These are the activations of a small neural network, seen along a few directions. Each row is one input.
Each table varies a few parts of the input and shows all the possible inputs, shuffled.
A made-up example of a description, with smaller parts first: one of 3 separate values, together with either a single point or one of 9 places along a line or (one of 4 places along a line, together with one of 8 places around a ring).
Shared parts are said once, and a part with two or three values counts as separate values.

Other details of the inputs vary at random and push rows far along two fixed directions, the same in every table; ignore that.

Table:
x1: [ 14 -24 -29  -4  -1  23  -3 -16   9   2 -13   8 -21 -45]
x2: [  0   7   2  10 -14   0  19  13  13  11 -10  14  12   8]
x3: [ 10   6   9  -8  -3  -4 -13 -27   8 -12  26 -14 -15  11]
x4: [ -1   7   7  -8   7  -6 -15  -9  -9 -11  14 -13  -5  15]
x5: [  1  -3   9  -8  -2  -6 -16 -10  -7  -9  18 -10  -5  16]
x6: [ -5   8  -1   3   7  -5  13  19  -6   5 -12   2   9   6]
x7: [  7 -30 -25 -10   4  16 -12  -8  -7  -3 -10   3 -19 -37]
x8: [ -5   5   0   3   3  -3   8  15  -6   5 -11   4  10   6]
x9: [-5  0 -1  3  6 -7 19 22 -5  9 -9 -2  8  5]
x10: [-5  4  5 11 -5 -2 16 11  8 10 -8  8 12  1]
x11: [ -7   4   0   5   2  -2  10  19  -5   8 -15   7  14   7]
x12: [ 0  6  1  9 -9 -1 20 11 11 11 -9 10 10  5]
x13: [ -7  10   0   7   5  -4  16  18  -2   7 -13   4  12   1]
x14: [ -7  -2   1   5   0  -6  16  21  -5  10 -11   4  12   7]
x15: [  0   6  15   0  -8  -4 -10 -13   6  -6  18  -2  -1  14]
x16: [-4  7  3  9  0 -6 20 13  8  9 -6  2  8  0]
x17: [ -7   6   4   7  -4   1   6  14  -2   5 -12  11  15   4]
x18: [  8   6  11  -7  -9  -2 -16 -26   8 -11  26  -8 -11  15]
x19: [  5 -18 -25  -5   9  19 -11  -9  -5  -4 -14   4 -16 -42]
x20: [  8   9   8  -5  -2  -6  -5 -18   9  -8  21 -13 -11  12]
x21: [  1  -1   6  -9   6  -8 -11  -9  -7  -9  18 -16  -9  12]
x22: [-4  4  5  8 -7 -1 13  9  8  7 -6  9 10  2]
x23: [ -7   5   0   5  -1  -1  11  21  -6   7 -15  10  14   7]
x24: [  7 -29 -27  -8   7  15  -7  -5  -7   0 -12   2 -18 -39]
x25: [ -2   8  11  -2   2  -4 -16 -10  -5  -8  12  -6   2  12]
x26: [  0   4  10  -7   0  -3 -21 -12  -8 -11  14  -6  -2  17]
x27: [ -2   8  12  -4   0  -4 -18 -11  -5 -10  14  -6   0  14]
x28: [  6 -20 -26  -3   7  18 -11  -8  -5  -3 -17   6 -14 -42]
x29: [  4   4  11  -6   1  -5 -17 -26   4 -12  27 -15 -14   7]
x30: [-4  4  4  9 -3 -4 16 10  7  9 -7  5 10  0]
Description of these inputs: one of 5 places along a line, together with one of 6 places along a line.
The inputs of x20 and x9 match in every part but the place on the line of 5. If x18 is changed in the same way as x20 into x9, which row does it become?
Answer: x7
Change only the place on the line of 5 in x24. List by row number the other rows that result.
Answer: x1, x8, x28, x30
Change only the place on the line of 6 in x30. List by row number the other rows that result.
Answer: x10, x15, x16, x22, x29
A walk changes only the place on the line of 5. It starts at x14 and steps to x11. List the rest of the walk in order.
Answer: x25, x10, x12

Table:
x31: [ 1 13 -1  7  5 -6 20  8  7  6 -6 -4  4 -2]
x32: [ -1  24  28   6 -11 -14   3 -11  15  -5  24  -6   8  30]
x33: [ -2 -11  -7  -1   1  -4  13  18  -7   8  -8   1   1   0]
x34: [  2 -18 -20  -6  11   8   3   7  -7   0 -12  -1 -12 -27]
x35: [ -2  -1  -4   8 -10   6   9  17   2  10 -20  20  15   0]
x36: [ -6 -14  -7   4  -1  -4  24  28  -6  16 -17   6   9   2]
x37: [-11  15  11   7  11 -17  21  27  -6   9  -6  -6  17  20]
x38: [  9 -10 -19  -3   2  10  10  -3   7   2 -10   1 -14 -27]
x39: [  0  -6   0  13 -19   4  25  14  16  18 -14  19  12  -5]
x40: [  1   7  -4   9  -2   6   9  -5  15   4  -7   7   1 -19]
x41: [  8 -18 -19   3  -8  20   5  -8  15   4 -13  16 -12 -39]
x42: [ -8   8  -2   6  14  -8  19  24  -7   9 -13  -5  10  -1]
x43: [ -6   8  -3  10   1   5   7  10   2   7 -19  14  14  -5]
x44: [ 12 -12   0 -13  -5  -1 -13 -27   5  -6  23 -13 -21   6]
x45: [-14  21  29  -1   1 -20  -7  11 -13  -7  16  -9  18  47]
x46: [ 16  -3   4 -13   2   7 -44 -61  10 -25  40 -19 -34 -12]
x47: [ -1 -19 -22  -5   8  16  -8   7 -14  -3 -21   9  -5 -34]
x48: [ -1  25  31  -1  -4 -24   7  -4   7  -5  31 -19   5  49]
x49: [ -2   1  -4   4  -5   9   0   6   2   2 -12  14   7  -5]
x50: [-11  17  26  -1  -3 -20  -7  11 -14  -4  16  -8  19  47]
x51: [-9 20  9 11  0 -3  6  9  1  5 -9  8 19 13]
x52: [-10  -7   0   3  -3  -2   9  28 -12  10 -19  13  19   7]
x53: [  7 -23 -20  -2  -8  20 -10  -5   0   4 -17  19  -7 -29]
x54: [ 10 -21 -20   3 -12  19   5  -7  15   6 -13  16 -12 -36]
x55: [ 12  -3   4 -19   1  11 -55 -52  -4 -31  36 -14 -29  -3]
x56: [ -3  18   8   8   4 -12  26  14   9  10  -3  -5  11  14]
x57: [  5 -11  -1 -16  11  -2 -23 -20 -10 -15  23 -19 -23  -1]
x58: [  2  -1   8 -16  13  -2 -45 -32 -19 -24  27 -22 -15   7]
x59: [-13  26  24   1   9 -18  -9   8 -15  -7  12 -13  17  37]
x60: [ 14 -26 -28  -7  -2  16   2 -11   6   2  -8   2 -22 -35]
The inputs of x33 and x57 match in every part but one. If x54 is changed in the same way as x33 into x57, which row does it become?
Answer: x41
Describe the family of inputs behind these rows.
Answer: one of 5 places around a ring, together with one of 6 places along a line
Change only the place on the ring of 5 in x34. List by row number the other rows that result.
Answer: x32, x38, x47, x55
Change only the place on the line of 6 in x52. List by row number the other rows that result.
Answer: x45, x47, x50, x58, x59
A walk changes only the place on the line of 6. It starts at x31 and steps to x56. List the rest of the walk in order.
Answer: x38, x48, x60, x44

Table:
x61: [ 12  -9  -7 -24  10  -1 -32 -27 -13 -23  30 -28 -30   4]
x62: [ -8   5  14  11 -15  -8   8  11   0  11  -1  12  25  23]
x63: [-13  23  32   5 -12 -12  -6  -2   6 -12  21  -1  15  30]
x64: [ 11  24  22 -12  10 -19 -30 -50   2 -22  50 -35 -20  33]
x65: [ -4  -7  -2  18 -12  -2  29  27  14  27 -24  19  21  -3]
x66: [  9  -5   6  -7  -4   8 -24 -31  11 -17  29  -8 -23 -17]
x67: [-10  11  26  -3  -2 -16 -25  -5 -15  -3  21  -7  10  43]
x68: [  9 -33 -22  -3   7   9  -5 -14   2   8  -8  -2 -15 -37]
x69: [ -4  18  19   0 -18 -13  17  19   2   2   5   6  19  43]
x70: [ -8 -11  -7   2   6  14  -6   8 -11  -6 -16  12   0 -23]
x71: [  7 -10 -24  -4  13  25 -16  -7  -6  -2 -25  13  -9 -32]
x72: [  8  -7 -25  -6  17  11  -9 -11  -8  -6 -12  -5 -13 -35]
x73: [ -5  16  -6  16 -11   8  27  26  12  16 -37  26  28  -5]
x74: [ -9  -4  -1  11   3 -10  20  27 -14  16 -16   0  21   3]
x75: [  0 -22 -20  -7  14  12 -13  -7 -10 -11  -5  -5 -20 -49]
x76: [  1 -18 -13  -1  10   8   0 -10   6  -3   0  -4 -19 -38]
x77: [ -1  37  23  15  -8 -15  16   4  15   7   8   0  17  38]
x78: [  1  -6  -7 -10   0   3  -3  14 -11  -4  -9   6  -4   8]
x79: [ -2  -6 -14   5   1  -2  39  27   7  18 -23   4   2  -4]
x80: [  8   3   5  -5 -11  -1  12   1  11   1  12  -1  -5  17]
The inputs of x61 and x74 match in every part but one. If x79 is changed in the same way as x61 into x74, which row does it become?
Answer: x68
Describe the family of inputs behind these rows.
Answer: one of 4 separate values, together with one of 5 places around a ring
Change only the choice among 4 separate values in x67. List by row number the other rows that result.
Answer: x70, x71, x78
